A small network was shown many inputs. Here are its activations along a few directions, one row for each input.
In each table, some parts of the input vary, and every possible input appears once, in random order.
A made-up example of a description, with smaller parts first: values(2) and (point or ring(9) or (line(4) and ring(8))).
Shared parts are said once, and a part with two or three values counts as separate values.
In the rows, 128 means zero.

Other details of the inputs shift rows strongly along two fixed directions, in all tables alike. That doesn't count.

A family of inputs:
r1: [126 114 128 114 121 152  97 141 135  80 144 130  86 122  99 118  78]
r2: [140 114 150 132 125 117 137 123 127 133 100 130 151 128 142 128 142]
r3: [128 112 149 118 127 160  99 147 119  86 142 122  98 120  91 116  92]
r4: [104 140 147 112 104 109 124 117 120  92 178 137 104 162 183 167 165]
r5: [144 139  96 130 118 158 126 157 122 172 120 139 103  98  85 104 104]
r6: [138 136 175 124 126 125 133 127 131 103 141 118  89  81 110 108 115]
r7: [144 102 101 146 147 103 125  98 133 131 103 128 206 177 178 188 194]
r8: [117 163 152 106 104 132 136 139 134 107 159 111  79 112 112 116 103]
r9: [103 143 144 113  98 108 130 127 123  86 187 147 111 174 175 167 157]
r10: [128 128 148 127 133 108 151 114 143 146 125 118 138 139 154 130 133]
r11: [127 154 158 111 121 123 138 140 127 106 155 112  84 102 118 110 103]
r12: [120  98 130 122 133 147 110 138 132 124 116 130 154 160 131 138 120]
r13: [129 121 154 129 132 111 143 118 144 142 115 124 147 120 150 131 143]
r14: [120 116 123 121 148 170 133 158 138 135 104 117 125 124  73 106  88]
r15: [113  92 123 120 121 129  85 117 120  63 163 156 109 171 171 168 138]
r16: [117 117 102 117 142 162 130 153 153 127 106 125 111 125  82 107  74]
r17: [126 141 101 143 145 157 134 119 112 154 109 134 116  77  95  88  89]
r18: [120 156 132 114 142 134 171 152 146 154 117 106 110 104  98  98  98]
r19: [130 138 147 128 148 135 166 139 151 153 103 111 117  84  91  98 111]
r20: [120 112  69 172 130  78 102  91  98 164 123 141 193 165 178 160 208]
r21: [123 120 165 129 127  99 130 100 116  92 170 137 105 149 185 159 167]
r22: [116  89 145 123 126 137  87 123 105  70 161 148 122 169 161 166 153]
r23: [125 112 172 131 125 102 121 104 117  87 160 143 113 129 181 158 176]
r24: [114 131 154 118 120 100 126 118 113  90 174 138 108 152 189 160 164]
r25: [145 124 155 117 131 151  99 141 122  86 137 129  97 107  93 106 109]
r26: [132 100 152 123 130 128  86 118 107  70 155 154 121 156 164 156 170]
r27: [137 110 136 121 137 138 109 133 134 124 111 136 154 146 133 127 136]
r28: [122 130 103 147 129 134 132 134 104 165 114 122 116  83  76  66 124]
r29: [140 150 128 134 146 108 156 119 151 155 114  99 134 120 111 128 110]
r30: [137 128 128 120 153 161 132 153 141 136  98 123 126 110  75  96 104]
r31: [109 165 126 109 125 142 168 151 153 156 121 105 106 114  93 105  98]
r32: [140 132 142 131 141 141 159 144 134 143  87 117 121  92  84  97 110]
r33: [128 145 143 125 148 132 174 135 149 156 113 105 107 101  94  97 100]
r34: [152 118 161 120 123 148 120 131 119  84 134 117 101  92  97 104 118]
r35: [139 115 118 134  97 125  81 121  89 109 177 170 101 143 174 165 170]
r36: [145 122 102 131 104 135 104 136 116 163 132 151 134 134 142 136 135]
r37: [120 117 123 148 124 122  89  83  78  90 166 166 115 123 186 149 155]
r38: [111 173  67 131 143 120 190 151 183 211  82 102 193 163  97 141 108]
r39: [111 156  73 133 128  96 168 130 177 200  94 116 224 201 157 174 140]
r40: [152 137 121 127  97 148  94 144 104 125 158 144  78  95 103 115 109]
r41: [133 140 127 140 125 145 102 107  94 107 147 140  92  75 114 100  95]
r42: [144 103 141 124 129 134 131 121 131 123 108 123 158 131 136 125 145]
r43: [118 100 109 119 127 139 108 133 147 116 119 138 141 162 140 139 105]
r44: [148 129 170 127 119 131 126 132 115  93 126 123  93  89 102 107 115]
r45: [126 182  62 129 139 105 175 143 182 202  88  94 195 160  89 153  99]
r46: [123 145  80 138 151  87 165 122 169 207  80 105 223 180 170 167 147]
r47: [126 120  54 168 137  89 126 106 126 217  78 121 224 155 143 132 171]
r48: [126 125 107 143 130 133 113  99 105 145 120 146 147 113 151 120 120]
r49: [131 128 129 144 107 122  99 122  86 119 151 128  91  81  95  78 130]
r50: [135 105 167 133 118 108 114 109 100  77 145 149 116 137 174 155 176]
r51: [109 147 132 112 110 118 146 131 147 146 132 118 138 152 153 139 130]
r52: [144 121 133 124 145 158 154 142 138 134  95 110 130  95  78  93 114]
Each input here is: line(4) and (values(3) or line(10)).
Question: Changing only the line(4) part turns r45 into r39. The same change can be made to r49. Which row results?
Answer: r47
Question: Change only the line(4) part in r2. List by row number the other rows that result.
Answer: r32, r44, r50
Question: Change only the line(10) part in r22. List by row number the other rows that result.
Answer: r4, r7, r9, r15, r21, r23, r24, r26, r50
Question: Change only the line(10) part in r32. List by row number the other rows that result.
Answer: r14, r16, r18, r19, r30, r31, r33, r38, r52
Question: Change only the values(3) part in r47. List by row number the other rows that result.
Answer: r36, r48

A family of inputs:
r53: [110 121 213  93 108 127 140 136 109  51 181 127  43  94 117  97 128]
r54: [164 113 136 117 121 143  97 115  96 111 132 156  90  89 127 115 154]
r55: [117 170  93 120 131  85 163 126 163 190 103 101 160 139 119 130 114]
r56: [140 140  62 148 131 113 115 130 128 213  79 112 184 112  60 120 121]
r57: [122 113 143 126 111 131  98 118 118  67 166 150 121 166 168 164 147]
r58: [126 127  95 113 160 155 136 157 168 170  87 106 146 130  66 110  87]
r59: [120 108  92 149 130 109 107 117 144 123 110 151 207 217 200 194 168]
r60: [138 131  94 100 144 156 147 162 150 152  81 112 125 103  36  96  49]
r61: [129 119 105 114 152 154 133 153 156 154  94 108 138 130  74 108  89]
r62: [117 100 172 102 108 166 100 150 105  63 158 148  69 120 121 105 101]
r63: [127 118 136 123 117 141 102 128 125  90 168 139  97 144 150 155 129]
r64: [121 132 159 136 128 115 151 126 150 121 121 116 158 161 167 161 165]
r65: [115 149 177 120 109 130 148 132 130 111 167 141 105 135 179 133 145]
r66: [125 134 130 157 148  90 141 102 163 138 103 106 212 197 217 196 182]
r67: [160 119 119 138 156 151 129 132 120 169  87 119 115  55  34  54  70]
r68: [132 170  97 106 144 110 195 142 160 195 100  88 123  91  56  97  70]
r69: [132 187 114 115 126 117 169 145 170 189  93  94 140 112  88 112  79]
r70: [112 129 169 135 106 121 146 123 134 109 153 140 146 174 206 167 187]
r71: [105 137 184 104 106 118 143 125 112  86 194 146  67 118 165 114 144]
r72: [122 124 160 102 117 160 104 150 114  71 181 134  37  87  97 105  84]
r73: [120 124  98 173 146 120 118  97 106 157 113 140 126 118 133 126 140]
r74: [113 101 166 123  99 155  87 102  48  66 173 168  61  78 159  93 131]
r75: [133 128 104 119 134 137 128 132 145 124 108 130 142 142  93 138 100]
r76: [126 114 153 124 110 142  92 124 110  66 177 149  98 156 165 163 144]
r77: [142 164  91 141 152 148 146 159 119 160  90 116  98  41  17  60  79]
r78: [102 118 202 101  95 125 140 129 105  61 197 146  59 123 159 116 160]
r79: [138 173  95 130 141 117 190 140 173 206  88  91 168 129 106 133  96]
r80: [156  94  68 181 138  92 118 104 143 196  69 133 216 143 170 170 173]
r81: [114  95 149 122 118 145  96 140 122  87 150 146 120 167 166 137 143]
r82: [135 110  56 189 123 105 108  95 120 164 105 122 231 196 196 163 215]
r83: [150 111 128 141 129 107  92 121  74 130 144 149 137 137 155 142 172]
r84: [143 124 142 118 134 161 101 114  89  98 139 136  96  43  70  70  86]
r85: [118 128 122 143 153  76 145  99 154 134 112 104 189 180 188 177 174]
Question: What do these inputs look like to the network?
Answer: ring(10) or line(11) or (values(2) and line(6))
Question: Change only the values(2) part in r65. List by row number the other rows that result.
Answer: r71

A family of inputs:
r86: [125 146  97 130 146 117 143 122 131 160 110 109 125  98  78 107  95]
r87: [146 135 118 114 148 163 139 147 140 146  99 120 101  81  59 100  67]
r88: [119 169 137 105 138 115 191 142 186 159 111 100 144 150 135 150  98]
r89: [144 137 110  93 137 147 140 148 125 143 105 121 105  87  39 102  75]
r90: [140 120  96 155 145 122 118 124 146 145 101 124 186 168 149 168 160]
r91: [136 134  65 144 151 127 135 118 154 184  74 125 209 160 137 164 124]
r92: [143 148 108 113 132 144 129 153 139 140 114 105 103  92  42  98  69]
r93: [104 103 194 112  96 148  80 124  81  17 214 156  27 111 152 103 122]
r94: [120 112 145 133 107 138  88 119 112  83 170 154 102 147 183 145 134]
r95: [150 132 127 104 137 129 147 141 126 160  99 113 105  71  48  87  88]
r96: [121 131  88 152 148 103 136  99 128 158 102 125 191 151 153 152 157]
r97: [128 122  98 145 123  92 113 106 122 149 134 140 164 164 177 171 173]
r98: [124  98 167 152 106 120  93  99 105  89 162 158 132 153 229 148 181]
r99: [125 115  78 147 164 112 137 116 157 175  70 110 211 164 127 149 134]
r100: [133 135 115 115 141 162 144 160 135 153 105 118 102  91  50  86  83]
r101: [118 121  85 144 150 117 127 109 136 144 100 127 192 167 147 159 145]
r102: [137 117 194 121 100 140 104 131  97  68 168 133  64  86 122  87 129]
r103: [140 149 109 136 126 118 127 129 131 148 122 112 128 109  96 119 115]
r104: [144 136  74 159 159 114 145 111 152 199  74 121 199 142 145 160 142]
r105: [109 113 149 149  96 123 101 110  93  94 172 161 133 161 216 143 194]
r106: [114 106 142 163 112 119 105 110 106 110 160 157 144 170 224 155 207]
r107: [127 123 158 133 106 136 106 109  97  91 162 155 104 117 175 128 143]
r108: [126 117 168 145  95 121  90 106  91  64 180 153 116 144 200 145 185]
r109: [137 119 185 134 105 139 101 126  94  63 177 143  67 100 146 112 152]
r110: [143 116 132 100 134 141 130 146 129 134 109 122 106  97  63 101  90]
r111: [130 127 105 126 161 141 141 134 138 142  97 114 129 108  73 114  96]
r112: [149 131 129 113 137 149 134 153 141 137  98 104 115  87  43  87  76]
r113: [116 128  89 140 126 128 120 136 138 157 120 129 157 161 137 139 133]
r114: [103 164 151  97 143 111 189 140 174 130 127  94 122 140 116 132 101]
r115: [117 103 107 152 128 123 115 125 138 150 110 136 190 185 179 151 170]
r116: [120 113  91 171 133  98 127 109 140 182  97 131 222 190 203 163 197]
r117: [ 89 137 244  87  72 140 146 152 122  28 226 140  20 132 179 107 136]
r118: [123 134  61 145 144 126 141 131 149 192  79 122 210 170 127 150 139]
r119: [134 125 175 106 102 160 102 143  99  56 169 138  59  91  95  94 104]
r120: [119 108 120 157 140 100 121  98 125 135 116 129 180 160 184 150 175]
r121: [115 104 211 124 106 145  97 115  73  26 205 157  27  87 157  96 145]
r122: [119  99 149 126 100 121  81 118 100  70 184 161 101 165 191 161 166]
r123: [124 124 151 137 104 128  99 112 104  96 172 151  92 121 177 130 137]
r124: [135 112 110 140 139 132 119 122 145 149  98 130 172 150 150 144 127]
r125: [112 158 124 141 133  80 170 123 190 155 115 100 216 223 209 210 181]
r126: [152 139 119 109 145 134 150 142 124 159 104 117  96  69  47  98  93]
r127: [128 154 106 119 126 137 147 149 128 170 118 113  98  80  55  79  81]
r128: [147 147 114 101 135 132 149 138 117 156 107 119 104  70  44  95  86]
r129: [126 169 154  69 134 120 199 161 171 149 122  90  91 107  61 117  72]
r130: [149 129 115 101 148 148 141 152 132 145 102 120  97  85  41 105  82]
Question: Changing only one part turns r98 into r116. The same change can be made to r107. Which row results?
Answer: r105
Question: Changing only one part turns r114 into r125. The same change can be made to r111. Which row results?
Answer: r90
Question: What do these inputs look like to the network?
Answer: values(5) and (point or (values(2) and line(4)))
Question: Change only the values(5) part in r106. List by row number the other rows that result.
Answer: r104, r109, r121, r126
Question: Change only the values(2) part in r108. List by row number the other rows that result.
Answer: r119
